Each row below is a small network's average activation on inputs in which a field has the value named, seen along a few directions.
Values that are neighbours, or in one group, have similar rows; names and order tell nothing.
Strong random noise was added to every row along 8 fixed directions; ignore it. To show where, here is one row again and again, with new noise each time:
[  96  231 -215  223 -168  427 -223   25   75  -32  -40   12   65  125
  228  158 -183  129]
[ 148 -100 -105   70  -29 -276  174   50 -150 -172 -312 -207 -341 -419
   -1  -70 -211    6]
[-111   22 -346  655 -193  280 -219 -113  298  267 -232  171   72  -32
   38 -133   96  151]
[ 211  239  135 -189  -56 -321 -285  208 -245  180 -184 -162  -14   87
  206  168   73  219]
[-241   -8   48 -436 -128 -525 -218   80   28  203  -88  421  -27  115
 -194  276   69 -282]
[ -44  394 -215  127   91 -543   15   15 -498  505 -359 -249  -42   -7
 -324  -53  519  125]
[ 473  -55   10  341  138  460 -101  125  209    6  210   66  219  416
 -262 -255  -50 -106]
[-149 -183  255 -116  -33 -193   35   54  208   -7   64  473  -48   91
   25   -1 -136 -416]
[ -83  180 -202  194  105   86  299  -69 -154  -12    5  126  -72  116
 -244 -104  -11 -394]
[ 539 -474  227   -8  184  260   90  176  358 -146  377  -57  213   36
 -831 -100 -163   13]


Field F:
f4: [ 380  -44 -365 -161   46  -88 -499    4   29  158 -122 -415   87   20
 -243   48  160  488]
f6: [ 342 -253 -493 -243 -262  348 -257    0  112 -588  -84 -101 -150  -54
  -92  113 -407   96]
f3: [ -94 -340  -72 -319 -108 -198   79  -57  -18 -226  -51   12 -153 -209
  -31   25  -97   42]
f1: [-213  316   -8 -137   55  122  366  -67 -352 -235  125  -72  -61  -46
   44  106   13 -248]
f10: [ -71  385 -220 -654  176  -49  -51   48 -368 -185  216   73   17  378
 -196  333 -103 -492]
f5: [ 351 -401  -43 -422   35 -114 -520  116  398 -231   39  187   -8  216
   -3  -66 -248 -266]
f2: [-304 -293 -375  585 -168   68 -215 -181  555  216 -202  550   -2  -69
  -99 -304  104 -271]
f9: [-141 -196  199 -536  172 -162  298  -32  -23 -176  368  113   -1  218
 -236    7   10 -270]
f8: [ 171  -32  296 -353   67  167 -128  165  -11 -195  283  207  178  403
   42   66   -7 -199]
f7: [-558   58   75 -198  -63   57  216 -268   45  100  183   16   47 -118
  207  227   62  129]
F is arranged as a ring.
A walk along F starts at f7 and steps to its neighbour f4. Put f3, f10, f2, f9 in the order it reaches them. -> f10, f2, f3, f9
What is the length, in steps, of the shortest route from f6 to f5? -> 5

Field D:
d9: [-366 -316  338 -439   81 -356 -153 -135  387  -44   47  453   42 -143
   28   91   -3 -392]
d8: [-217  207  170 -551 -104  282 -217  -23 -160  265  475  197  523  666
 -112  450  313  217]
d14: [ 250  154 -370  -18  271  546    7 -110   15   18  354 -236  385  411
 -348  150  -31  156]
d3: [-184  296 -287  669 -189  393   70 -178  133  167 -165  169  -21  -89
   25  -26  -40 -115]
d6: [  18 -377  114  195  124 -614   73  131   54  229 -201  342   37  212
 -528 -550  485 -391]
d5: [ 506 -643  554  230  152 -880  423  222 -117 -169 -432 -541 -497 -965
 -128 -498   49  356]
d15: [  89   29  101  484  -38 -289  310   10 -184  183 -360 -499 -297 -710
  133 -144   41  359]
d16: [  34  504 -416  115  -35  274 -121 -224 -128  277  -56 -376   85  157
  168   95  220  487]
d7: [-704  -90   32   69   42   72  707 -226  -92 -250  170  654 -147  -86
 -179 -107   16 -766]
d11: [ 199 -219  428 -110  364 -424  147  263   20   84   74 -154  -49  -54
  -97 -371   80 -259]
d1: [ -24  131  407 -567 -115   80  149  171  -72 -252  277  130   97  -30
 -219  595 -277 -142]
d13: [   6 -430 -335  515  174  -57  633 -346   85  -64 -218 -282 -345 -427
 -480 -603   11  -52]
d12: [ 546  -25   34 -151   60  -16   92  179 -571 -125  -87 -711   22 -143
 -177  -69  201  644]
d10: [-231  716 -286   53   54  217   47 -144 -450  -40  -14 -320  -89  -61
  480  268   18  -15]
d4: [ 286  -57  127 -160  390 -119  140  214 -279   26  281 -409  112 -118
 -608  119 -158  198]
d2: [-875  649 -360  277 -341  294  -15 -270  -45  -22 -102  367 -155  279
  940   88  -86 -246]
D is arranged as a ring.
A walk along D starts at d15 and steps to its neighbour d3. Put d8, d11, d13, d10, d4 in the order it reaches them. -> d8, d13, d10, d11, d4
Which values are neighbours of d5? Give them in the order they are listed. -> d6, d1
Which values are neighbours of d14? Give them in the order they are listed. -> d9, d16
